Each row below holds a small network's activations on one input, seen along a few directions.
Each table varies a few parts of the input and shows all the possible inputs, shuffled.
A made-up example of a description, with smaller parts first: one of 6 places along a line, together with either a single point or one of 11 places along a line or (one of 2 separate values, together with one of 8 places around a ring).
Shared parts are said once, and a part with two or three values counts as separate values.

Other details of the inputs shift rows strongly along three fixed directions, in all tables alike. That doesn't count.

Table:
row 1: [-15  46  32   7  23 -32  59   9 -19  16  21  38 -15  -3]
row 2: [-16  17 -27 -38 -24  -7 -43 -43  23 -25  45 -19  41  -8]
row 3: [  44  -52  -56   46    9   46  -21   45  -19    5 -103  -53  -51   -4]
row 4: [-20  13  61 -13   3 -19  62  -3 -22  16  26  37 -21  -5]
row 5: [  45   -7  -42  -39   -3   26 -115  -47   -4   41  -51   -1    8   -4]
row 6: [-15  40  49   5   8 -10  50  14 -12  27  23  32 -48   4]
row 7: [-13  44  42  15  27 -19  59  14   5  23  29  31 -11   7]
row 8: [-14   4  61  -5   9 -19  53  13 -15  20  22  52   9   5]
row 9: [  48  -69  -47   57   24   39  -20   27   -3   -1 -106  -63  -26    7]
row 10: [-18 -59 -15  40 -38   3  32  53  -6 -79   2 -49 -19   0]
row 11: [ 48 -22  41  -9  30  14  -8 -33 -48  81 -91  45 -37  -9]
row 12: [-14  17 -23 -41 -21   7 -54 -14  31 -15  56   4  59   2]
row 13: [-18  20 -28 -31 -24 -14 -48 -36  20 -31  48 -12  38  -2]
row 14: [  44  -79  -44   54   23   36  -22   23   -7   -1 -111  -59  -18    4]
row 15: [  53    8  -47  -18   22   38 -104  -50   21   56  -60   -7   17   -1]
row 16: [-17  14 -24 -31 -15  -3 -40 -30  35 -27  57 -13  61   2]
row 17: [-13  17  56  -3  15 -11  60  11  -7  24  33  40  -8   9]
row 18: [-22  14 -28 -29 -25 -21 -53 -31  11 -37  44  -2  47  -3]
row 19: [-17  13  46   6  15 -37  57   5 -19   5  15  45  12   6]
row 20: [-19 -58 -15  42 -22  17  43  65  16 -66   6 -56  -3   5]
row 21: [-19 -55 -24  51 -33 -11  37  40  -3 -88  -2 -59  -9   0]
row 22: [-13  47 -39 -36 -23  10 -55  -9  22  -5  47   6  32  -6]
row 23: [ 52  -1  29  -2  45  24  -7 -19 -27  94 -82  36 -50   4]
row 24: [-10  23  50  -1  18  -7  58  15  -3  26  35  35 -16   8]
row 25: [-15  31 -30 -47 -25  -2 -54 -16  12 -14  52  14  48  -8]
row 26: [-18   0 -21 -31 -19  -8 -49 -29  26 -29  42  -3  79   0]
row 27: [ 48 -15  35   5  51   3  -2 -38 -35  85 -93  34 -28   2]
row 28: [-19  14  62  -6   3 -26  52   5 -26  13  24  41 -25   1]
row 29: [  45  -64  -53   52   11   41  -13   14   -6   -7 -107  -79  -57   -3]
row 30: [-15  41 -32 -33 -30   3 -63 -13  23 -11  46  -2  18   1]
row 31: [-20  10  55   3   4 -41  56 -12 -26   2  17  36  -8   2]
row 32: [-18 -56 -26  56 -24  11  55  47  22 -84   8 -92 -15   5]
row 33: [-10  27 -28 -34 -20  23 -53 -15  43  -3  53  -7  38   1]
row 34: [-13  28  46  -2  16 -20  53  22 -18  21  26  50 -10   7]
row 35: [-14 -20 -39  60 -12  11  44  65  25 -67   1 -67 -23   3]
row 36: [-17   0  55   2   6 -30  65 -11 -12   4  22  27   4   3]
row 37: [ 49 -20  39  -5  41  17  -7 -24 -35  87 -88  42 -36  -1]
row 38: [-17  13 -21 -47 -32  -6 -53 -21   5 -19  46  20  60 -13]
row 39: [-14 -38 -30  57  -8  13  47  60  26 -72   6 -73 -10   7]
row 40: [-12  35 -35 -32 -23   1 -47 -39  35 -13  43 -20  27  -8]
row 41: [-18 -49 -31  47 -26  -6  46  45  -1 -82  -4 -53   3  -6]
row 42: [-22  19  57  -4   6 -31  46  10 -30  14  22  50 -23   2]
row 43: [-11  40  48   9  19  -3  56  27   0  32  31  38 -20   9]
row 44: [-15 -22 -32  50 -19  24  40  75  19 -57   7 -58 -28   6]
row 45: [-11  30  49   1  21 -11  54  23  -5  28  31  43 -12   9]
row 46: [-12  -2  -6 -55 -32   3 -51 -38  20 -10  42   8  60  -3]
row 47: [  42  -44  -57   66    9   33  -28   29   -7   -4 -108  -68  -63    2]
row 48: [-15  35  43   7  18 -31  51  -3 -15  14  20  25 -31   2]
row 49: [-14  17  57  -7   9 -13  61   4 -10  23  29  35 -18   6]
row 50: [-21 -47 -31  50 -16  -4  44  55  12 -80   3 -61   4   3]
row 51: [-18  25 -24 -44 -29  -7 -62 -22  13 -19  49  12  33  -2]
row 52: [-16  27  49  -8   8 -11  61   4 -13  23  28  29 -37  -2]
row 53: [  46  -73  -40   37    0   50  -18   20  -15    3 -103  -64  -56   -4]
row 54: [-21 -47 -26  38 -27   9  42  65  -1 -71   2 -51 -14  -7]
row 55: [-21  14  53  -2   9 -33  65 -13 -18   8  23  24 -13  -6]
row 56: [ 53  15  23  12  53  14  -5 -30 -17  95 -85  30 -49   3]
row 57: [  48  -31  -30  -43    6   37 -114  -53    2   52  -64   12   43   -4]
row 58: [-15  36  47  -1  12 -23  43  15 -23  24  22  44 -38   5]
row 59: [-17 -15 -45  58 -16   9  44  60  16 -66  -1 -68 -28  -5]
row 60: [-20 -39 -32  55 -24  -4  35  48   3 -81   0 -72 -24   3]
row 61: [ 47  -6  31   6  46  -7 -15 -37 -46  79 -95  39 -40  -1]
row 62: [-16  -1  53   7  13 -26  64  -5  -9   4  23  32  13   5]
row 63: [-10  31 -34 -41 -19   5 -59  -8  27 -13  52   9  47   0]
row 64: [-12  33 -27 -45 -30  16 -52 -28  32  -3  46  -9  19  -8]
row 65: [  45  -14  -44  -39    9   27 -116  -34   -1   45  -58   15   33   -8]
row 66: [-14  39 -35 -24 -22  -5 -53 -31  31 -18  43 -15  23  -2]
row 67: [-13  10  54  -6   8 -27  51  17 -22  17  20  58   3   2]
row 68: [  50    9  -52  -21   23   21 -102  -38    4   42  -62    5   22   -3]
row 69: [-16   3  -9 -48 -36  -6 -56 -34   8 -20  43  12  44  -6]
row 70: [-10  20 -29 -33 -18  -1 -44 -34  37 -20  48 -19  43  -1]
row 71: [-15  24 -32 -28 -16 -12 -46 -18  25 -31  53  -1  59  -1]
row 72: [ 47  15  18  15  50  -6 -18 -23 -41  79 -87  39 -51   0]
row 73: [-18   5  55  -2   2 -35  64 -16 -21   4  20  28  -5  -6]
row 74: [-21  23 -30 -32 -19 -17 -43 -26  10 -31  43   3  59  -9]
row 75: [ -9  29 -25 -40 -25  20 -53 -23  40  -1  48  -9  29   0]
row 76: [-17  36  36   8  18 -34  62   8 -23   9  21  37  -8   0]
row 77: [-15 -45 -30  57 -12  16  52  55  28 -74  10 -82 -14   6]
row 78: [ 49 -21  37  -1  48  20  -8 -18 -33  89 -86  47 -28   2]
row 79: [-19   8  52   8  20 -26  67   0  -7   6  28  29   6   7]
row 80: [  45   -1  -47  -35   -1   31 -113  -41    0   41  -52   -5    0   -2]
Each input here is: one of 2 separate values, together with one of 5 places along a line, together with one of 8 places around a ring.
- Changing only the choice among 2 separate values turns row 38 into row 41. The same change can be made to row 10. Which row results? => row 21
- Changing only the choice among 2 separate values turns row 67 into row 19. The same change can be made to row 52. Which row results? => row 29
- Changing only the choice among 2 separate values turns row 60 into row 51. The same change can be made to row 27. Which row results? => row 37
- Which other rows does row 16 become when the place on the line of 5 takes its other values? List them by row number. => row 15, row 62, row 77, row 79
- Which other rows does row 51 become when the place on the ring of 8 takes its other values? List them by row number. => row 5, row 12, row 17, row 25, row 34, row 49, row 53
- Which other rows does row 47 become when the choice among 2 separate values takes its other values? List them by row number. => row 30
- Which other rows does row 75 become when the choice among 2 separate values takes its other values? List them by row number. => row 56

Table:
row 81: [ 11 -20 -29  23  -4   3 -15  10 -12 -16 -36 -31 -18  -3]
row 82: [-14 -34 -22  35 -22   3  22  27  12 -58   5 -54  -3   1]
row 83: [ -7   2  42 -13   4 -16  28 -16 -13  16  11  38  12   1]
row 84: [-47  17   1   7 -30 -26  41  16  19 -64  74 -20  13  -1]
row 85: [ 19  21  33   0  35   4   8   3  -9  62 -20  44 -12   5]
row 86: [ 30 -55 -34   2  -3  24 -47 -13  -4  -1 -59 -33  13  -4]
row 87: [ 23  -6 -31  32  11  29  -2  33   7   4 -39 -32 -29   2]
row 88: [ -4  25 -63 -34 -24   2 -83 -42  26 -27  25 -30  38  -9]
row 89: [ 17  32  30  -8  26   4   2  -2 -12  64 -14  43 -31   3]
row 90: [  3  -3  43  21  24 -22  52   7 -35  22 -27  27 -38   3]
row 91: [  0  40  29   4  23 -24  28 -13 -28  35 -12  35 -34  -5]
row 92: [-26  -1  39  24   5 -25  81  19  -9 -22  24   0 -21   6]
row 93: [ 22  36  34 -20  37 -19  -8 -47 -29  70 -31  56 -16   1]
row 94: [  7 -43 -14  24  -9  36  12  40  15 -19 -18 -39 -20   6]
row 95: [-20 -20  -2 -11 -24 -10   5   3   5 -40  31  -4  28  -2]
row 96: [-10  -9  -4   0  -5  13   1  24  22 -13  25  -6  21   3]
row 97: [  6 -23 -50 -29 -23  12 -76 -32  23 -28   2 -33  50  -4]
row 98: [ 30  -8 -27  18  12  35 -18  14   4  24 -53 -26 -46   1]
row 99: [ 26  -8  52  -4  32  21  29   6 -20  71 -37  48 -28   7]
row 100: [  13   12  -55  -37  -15    6 -104  -49   13    1   -7   -9   40   -6]
row 101: [-12 -25 -19 -14 -27   0 -20  -3  11 -37  22 -16  37  -4]
row 102: [ 26  25  30   9  45   7  20   2 -14  71 -39  40 -33   6]
row 103: [-32  26  35 -18 -11 -30  32  -5   2 -15  64  27  30  -2]
row 104: [ -7  64  -2 -82 -11   4 -83 -54  31  37  70  50  61  -1]
row 105: [-30  58  41 -63  -6 -43 -18 -51   1  17  82  70  60  -1]
row 106: [ 43 -52 -29  15  14  51 -33  18   4  24 -72 -25  -1   1]
row 107: [-41  16  29  46  -9 -37 109  52 -14 -52  43 -10 -46  -2]
row 108: [-49  -2  -4  10 -37 -24  37  25  18 -81  76 -32  23   2]
row 109: [ 37 -49 -34  14   3  21 -48  -3 -16   3 -78 -26  -9  -4]
row 110: [-12 -17 -20  48 -12  -3  46  34   1 -50 -11 -52 -42  -1]
- Changing only one part turns row 88 into row 93. The same change can be made to row 87. Which row results? => row 102
- What do these inputs look like to the network? => one of 5 places along a line, together with either one of 2 separate values or one of 4 places along a line
- List by row number the other rows that have the place on the line of 5 in common with row 104. => row 82, row 85, row 90, row 92, row 108
- A walk changes only the place on the line of 4. It starts at row 107 and steps to row 91. List the rest of the walk in order. => row 110, row 88
- List by row number the other rows that have the place on the line of 5 in common with row 96. => row 94, row 97, row 103, row 105, row 109
